These are the activations of a small neural network, seen along a few directions. Each row is one input.
In each table, some parts of the input vary, and every possible input appears once, in random order.
Descriptions start from the smaller parts, as in this example, which fits no table here: one of 6 places along a line, together with either a single point or one of 9 places around a ring or (one of 2 separate values, together with one of 8 places around a ring).
Shared parts are said once, and a part with two or three values counts as separate values.

A family of inputs:
R1: [ -5   9   0  22  42  -2  53 -56  22  50 -17  55   8  22   8]
R2: [ -4 -16   8  58 -18   1  -7  -9 -48  14   2  10 -26  13  15]
R3: [  9  -6   4 -20  21  27  -3  15  -1 -16  -5  -9  -5  13 -36]
R4: [-15  36   1 -31  43  15  55  27  29   0   0  -7  44   2 -11]
R5: [-14 -14   1  40  10  19  15 -19 -16  43   2  43  -8  25   4]
R6: [ 17 -37  17   4 -27 -20 -20  27 -26 -53 -12 -56 -19  10 -19]
R7: [ 12   9   4 -15  33  16   9  -8  11 -42 -15  -1 -14  -4  -6]
R8: [-30   1 -20   2  13  -4  14 -31   9 -13 -22  52  -8  -6  -3]
R9: [-11   6   3  37  26   9  20 -57  -4  23  -9  47  -8  13  38]
R10: [ -4 -13  21  -4 -35 -13  -3  71 -48 -34   0 -64  16   8  11]
R11: [-14   6  11  -9 -16  18  -9  67 -35 -30   4 -53  12  11  -1]
R12: [ 38   4  -5  14 -22 -23 -45 -42  44  81  32  10  -9 -28  52]
R13: [-16  -4 -15   0  -7   1   2 -19  -7   1  -5  51   0  18 -32]
R14: [-17  20   1 -28  11  31  16  46  -6 -10  21 -27  29  20 -10]
R15: [ -5 -37   1  22 -49 -40 -18  -5 -48 -33  -7   1  -6   0 -12]
R16: [-26  28   8 -26  29  23  23  28   7 -23   3 -22  20  -3  17]
R17: [ 27  24  -1 -45 -13  -3 -41  43  55  28  42 -50  26 -37  31]
R18: [  0 -37  18  62 -40 -30  -9 -12 -49   6   0 -10 -17  17  21]
R19: [ 46   9  -5 -38   0  -9 -52  -4  59  18  30 -39 -13 -49   9]
R20: [-16 -13 -13  18 -33  -9 -16  -4 -43 -17 -12  16 -20  -4 -17]
R21: [ 18  18   7 -33  46  14  43  -9  32  -6 -24  11   5   1 -29]
R22: [ 10  -9  -2   1  -6   8 -24  22 -22 -42  -7 -40 -19  13 -23]
R23: [-18  12 -19 -12  27  -7  49 -41  30  13 -25  65  14  -1 -26]
R24: [ 19   1 -26 -19 -35 -23 -52 -31  55  41  26  15  -3 -54  15]
What do these inputs look like to the network? -> one of 4 places along a line, together with either a single point or one of 5 places along a line
Changing only the place on the line of 4 turns R23 into R21. The same change can be made to R20. Which row results? -> R22
Change only the place on the line of 4 in R19. List by row number the other rows that result. -> R12, R17, R24

A family of inputs:
R25: [ 31  -9  10 -22 -45  -9 -63  54  -2 -18  32 -80  -3 -28  11]
R26: [ 11   5  -8 -11  11  -5  -3 -35  43  36  12  28   1 -18   1]
R27: [-15  -2  -5  48  -3  -8   7 -36 -17  39  -6  42 -10  14  20]
R28: [-15  -8  -5  17   9   1  15 -12 -16 -19 -18  21 -16  11 -18]
R29: [ -7  22  -3 -40  11  18   3  20  20 -11   9 -17  19  -6 -12]
R30: [ 19 -35  15  17 -61 -16 -53  49 -58 -39   4 -61 -20  10   9]
R31: [ 12   9  -5 -23  12  -7   2 -26  43  17   3  19  11 -20  10]
R32: [-20  -3  -1  -1  -2  12  22  18 -37 -28 -18   1   0  19 -18]
R33: [ -9  -3  15  10  11  14  31  36 -43 -35 -17 -21  10  32  -8]
R34: [ -1  22  17 -28  25  17  18  42  17 -16  13 -42  23   1  -7]
R35: [ -5 -13  -7  19  -3 -16  14 -30 -12  -3 -21  37   1   9  -1]
R36: [ -6 -17 -11  30  -3 -12   9 -38 -12  18 -13  46 -11   9  -8]
R37: [  2  22  -6   6   9  -1  -5 -31  35  62  15  25   3 -16  33]
R38: [  3  13  -4 -21  29  13   1 -11  39  -2   5   2  -7 -16 -12]
Changing only one part turns R25 into R30. The same change can be made to R37. Which row results? -> R27
What do these inputs look like to the network? -> one of 2 separate values, together with either a single point or one of 6 places along a line
Change only the choice among 2 separate values in R31. List by row number the other rows that result. -> R35

A family of inputs:
R39: [  3  17   4 -30 -51 -26 -32  50  -1  -7  29 -53  38  -4   7]
R40: [-15  -7 -22  32   7  -4  17 -53 -13  24 -29  67 -22  12 -11]
R41: [  5 -37  12  12 -47   0 -20  27 -66 -43  -6 -21 -26  -5  -4]
R42: [-47  12  10 -53  55  47  63  44  -7 -81 -33 -14  19  18 -31]
R43: [ 35 -40  21  -6 -21 -30 -25  28   6 -40   9 -55 -10 -20 -19]
R44: [ -9 -29  26  58 -37  -6   2  38 -92 -22  -7 -28  -9  35  16]
R45: [-34 -17   0  63  15  -4  32 -52 -33  29 -38  68 -13  46  29]
R46: [-26  37 -32 -22   0 -29  16 -35  50  54  -8  44  36 -20  16]
R47: [ 25   5 -21 -12  21  -3  -6 -53  44  36 -16  49 -20  13 -30]
R48: [ 19  36 -13 -16  54  31  -2 -39  79  61  41  23   3 -33  14]
R49: [ 43  24  16 -27   4  24 -44  46  31  -9  61 -79   4 -42  11]
What do these inputs look like to the network? -> either a single point or (one of 2 separate values, together with one of 5 places along a line)
Change only the choice among 2 separate values in R43. List by row number the other rows that result. -> R47
Change only the choice among 2 separate values in R40. List by row number the other rows that result. -> R41

A family of inputs:
R50: [ 32  16  -4 -25 -35 -12 -61  47  24 -16  53 -59 -23 -44  -7]
R51: [  6 -26 -14 -25  -6  -5   8  45 -21 -86  -7 -36   7  16 -39]
R52: [-19 -17 -12  60   4 -21  26 -50 -15  46 -23  51 -19  17  31]
R53: [  7  -3   2  25 -10 -32  -6 -63  31  66   5  46 -11   5  39]
R54: [ -8  24  51 -28  16  30  28  84  -8   0  24 -90  37  11  24]
R55: [-23  34   8  -6  73  36  48 -19  51  68   1  14  53  31  37]
R56: [ 12 -32  26  45 -46 -13 -23  49 -74 -14   0 -37  -9  28  11]
R57: [ 16  20 -18 -46 -26 -17 -22  48   2 -72   5 -31   2 -30 -22]
R58: [-37 -17 -25 -16  33  22  42 -50   8  -2 -34  69   3  -9 -50]
R59: [ 30  16 -21 -18  20   8 -26 -54  69  59  22  34 -10 -38  14]
R60: [  4 -14  17  16 -20  11  -5  48 -69 -67  -9 -28 -23  30 -12]
R61: [  3  19 -21 -29  30 -10  17 -54  54  20 -36  56   4 -32 -26]
R62: [ 10 -22  22  10 -63 -14 -60  27 -33   6  22 -52   4  -2   7]
R63: [-32   2 -12  37  30  17  32 -57 -18  -8 -22  64 -15  18  -6]
What do these inputs look like to the network? -> one of 2 separate values, together with either a single point or one of 6 places around a ring
Changing only the choice among 2 separate values turns R50 into R59. The same change can be made to R51. Which row results? -> R58
Change only the choice among 2 separate values in R55. List by row number the other rows that result. -> R54
